Each row below holds a small network's activations on one record, seen along a few directions.
Records have a field called N. Each example row is followed by its value.
The largest differences between rows may come from other fields.
In the rows, 500 means zero.
Strong random noise was added to every row along 15 fixed directions; ignore it. To show where, here is one row again and again, with new noise each time:
529  584  533  291  581  632  547  551  368  478  606  545  212  565  834  625  475  354  352  681  602  409  528  416  591  347  228  397  502  600  546  306  363  424  585
581  483  510  335  483  509  505  663  555  474  639  429  387  566  588  597  440  588  531  462  509  652  578  421  642  459  523  500  433  692  569  367  517  413  472
311  381  541  558  439  560  565  592  266  544  543  613  405  396  485  675  402  482  829  473  413  342  609  502  306  339  571  580  534  401  413  244  856  287  400
456  559  371  573  674  475  579  606  352  456  448  547  216  464  714  686  374  618  541  537  749  412  466  381  659  210  623  746  519  445  625  307  538  389  433
343  433  643  402  400  382  502  434  491  465  661  550  425  655  477  771  591  376  501  384  400  547  608  696  280  600  331  375  324  568  537  433  504  401  586
652  360  313  696  466  347  486  383  498  492  531  433  498  592  407  528  196  486  544  210  536  391  400  477  511  537  642  506  385  376  420  512  548  321  634
462  390  478  490  606  474  632  684  406  481  365  387  360  396  601  404  475  574  463  614  552  439  496  233  591  406  457  639  420  433  528  386  440  542  292
346  570  522  514  568  454  753  466  512  443  487  404  669  590  424  339  527  313  416  592  569  484  501  463  407  514  450  280  701  747  479  372  395  403  683
604  440  466  475  552  485  392  402  421  393  524  562  409  382  596  385  247  396  415  415  462  252  264  494  532  387  492  538  546  354  415  394  666  268  584
582  393  494  560  464  619  338  661  305  577  552  562  304  376  686  677  339  645  527  438  333  506  550  370  510  412  420  572  436  439  494  443  672  359  453
601  641  494  436  621  622  443  633  461  437  600  523  307  543  785  531  434  581  388  739  533  460  553  368  653  353  460  362  738  674  522  411  480  412  545
672  321  606  346  413  624  505  511  353  569  384  521  562  195  524  208  569  619  430  231  443  576  312  371  503  369  214  737  358  389  598  492  607  418  482
629  566  491  319  422  398  477  589  402  499  616  544  492  540  375  658  539  673  764  526  299  428  774  495  447  492  303  402  545  573  544  454  620  592  310
598  614  471  250  607  361  395  430  541  296  503  503  432  496  538  381  564  622  343  522  519  269  330  513  561  415  346  534  685  412  508  509  538  469  434
360  375  547  639  451  423  306  478  467  565  583  453  509  450  524  618  462  466  502  671  206  536  483  483  328  578  585  408  607  540  198  524  626  551  445
397  388  489  683  523  466  570  449  438  438  467  527  562  377  543  343  505  483  278  459  540  542  344  417  399  377  407  566  634  552  507  483  429  400  713
469  398  317  554  497  206  587  630  668  345  642  308  492  700  351  545  409  597  548  612  479  478  655  342  531  573  627  404  589  639  387  452  368  598  407

398  578  629  549  583  734  504  678  469  500  413  524  303  648  724  643  565  632  376  378  628  478  575  524  484  572  497  435  406  404  721  537  558  171  567 -> n1
204  475  469  269  516  552  633  598  487  405  490  396  528  432  483  437  652  436  327  469  567  421  380  412  369  480  277  613  625  479  428  338  482  393  516 -> n8
642  293  696  653  456  515  311  596  440  598  444  599  408  283  530  481  336  543  728  596  201  540  606  468  550  563  731  544  214  365  500  545  710  583  210 -> n1
800  455  397  852  474  603  510  439  333  674  378  557  594  427  480  422  344  605  594  321  506  518  555  406  519  478  493  484  431  394  595  689  489  483  620 -> n4
517  581  167  403  397  479  521  491  610  556  764  506  408  671  487  851  577  692  758  486  852  668  588  507  647  232  669  749  693  625  397  422  447  652  530 -> n6
570  237  461  360  335  687  600  692  517  575  554  327  593  392  452  278  450  522  510  321  456  558  473  242  489  541  382  563  446  465  353  418  557  392  481 -> n7
617  462  555  342  397  460  391  466  545  441  662  605  540  410  412  519  463  553  653  342  416  527  467  643  476  429  553  587  523  523  500  449  732  418  500 -> n3
606  534  365  428  511  529  412  584  685  400  609  392  464  649  507  361  457  656  516  625  580  397  467  402  661  478  711  427  775  481  328  542  526  491  437 -> n2
554  198  495  795  394  571  341  609  555  563  564  400  518  449  529  387  276  529  480  587  247  536  530  296  473  652  675  376  479  476  239  607  531  501  483 -> n6
652  531  772  605  572  479  479  352  568  545  502  615  400  565  684  559  482  316  390  532  521  732  567  714  598  585  567  327  113  640  775  613  294  566  606 -> n3
445  386  391  295  296  551  434  423  536  558  686  447  428  605  501  621  638  503  584  483  545  460  442  490  414  418  425  577  590  430  160  433  509  562  514 -> n8
548  517  248  414  488  479  478  328  321  520  515  492  372  560  561  607  451  437  447  451  611  118  340  431  440  396  238  577  622  202  245  471  474  491  550 -> n7
399  453  342  630  449  574  522  537  430  639  479  443  419  632  544  657  530  576  479  431  607  542  502  406  481  484  467  550  462  424  430  546  387  509  571 -> n5
361  424  706  662  548  407  529  306  564  543  317  444  606  556  392  449  563  379  528  351  504  503  378  720  311  712  764  450  316  328  466  623  644  372  477 -> n4
538  387  530  576  401  637  463  340  608  547  614  496  496  614  559  429  401  342  565  477  602  465  368  583  478  493  760  380  514  456  269  474  603  343  689 -> n5
793  700  366  634  598  594  424  473  379  435  512  657  479  417  671  329  358  554  347  744  506  351  518  358  667  309  336  347  858  589  542  575  369  596  668 -> n2

Which value of N does each new row have?
337  482  429  712  587  430  566  321  313  561  337  599  512  322  584  523  556  430  291  472  632  526  296  517  437  314  368  749  476  429  574  508  323  598  642 -> n3
464  344  320  815  557  147  561  479  512  260  563  555  397  524  389  544  122  312  448  511  442  253  551  479  467  552  574  465  361  419  538  440  337  493  581 -> n8
662  476  232  552  472  530  676  539  325  653  377  362  554  501  371  441  312  521  688  355  579  308  531  263  551  491  428  541  445  369  413  452  473  507  465 -> n8
474  214  442  504  333  518  404  511  465  435  638  617  425  270  504  453  488  577  517  416  424  468  393  432  396  302  432  793  538  318  367  448  629  494  484 -> n8
573  699  474  415  494  272  275  249  573  506  557  480  701  535  311  636  400  488  560  257  353  557  319  782  490  620  650  474  569  599  445  551  747  386  577 -> n7
208  428  559  514  518  703  520  681  406  661  319  365  478  415  603  619  652  643  446  298  569  676  379  418  386  512  581  736  440  414  472  453  700  254  436 -> n4
416  427  679  426  416  833  274  678  471  707  615  441  394  452  775  644  522  479  481  701  248  708  529  405  470  574  578  391  546  630  220  463  697  420  447 -> n1
757  638  447  469  505  420  287  247  435  655  521  518  487  588  478  632  439  455  708  678  358  284  518  590  500  605  561  332  537  356  251  657  590  718  353 -> n1
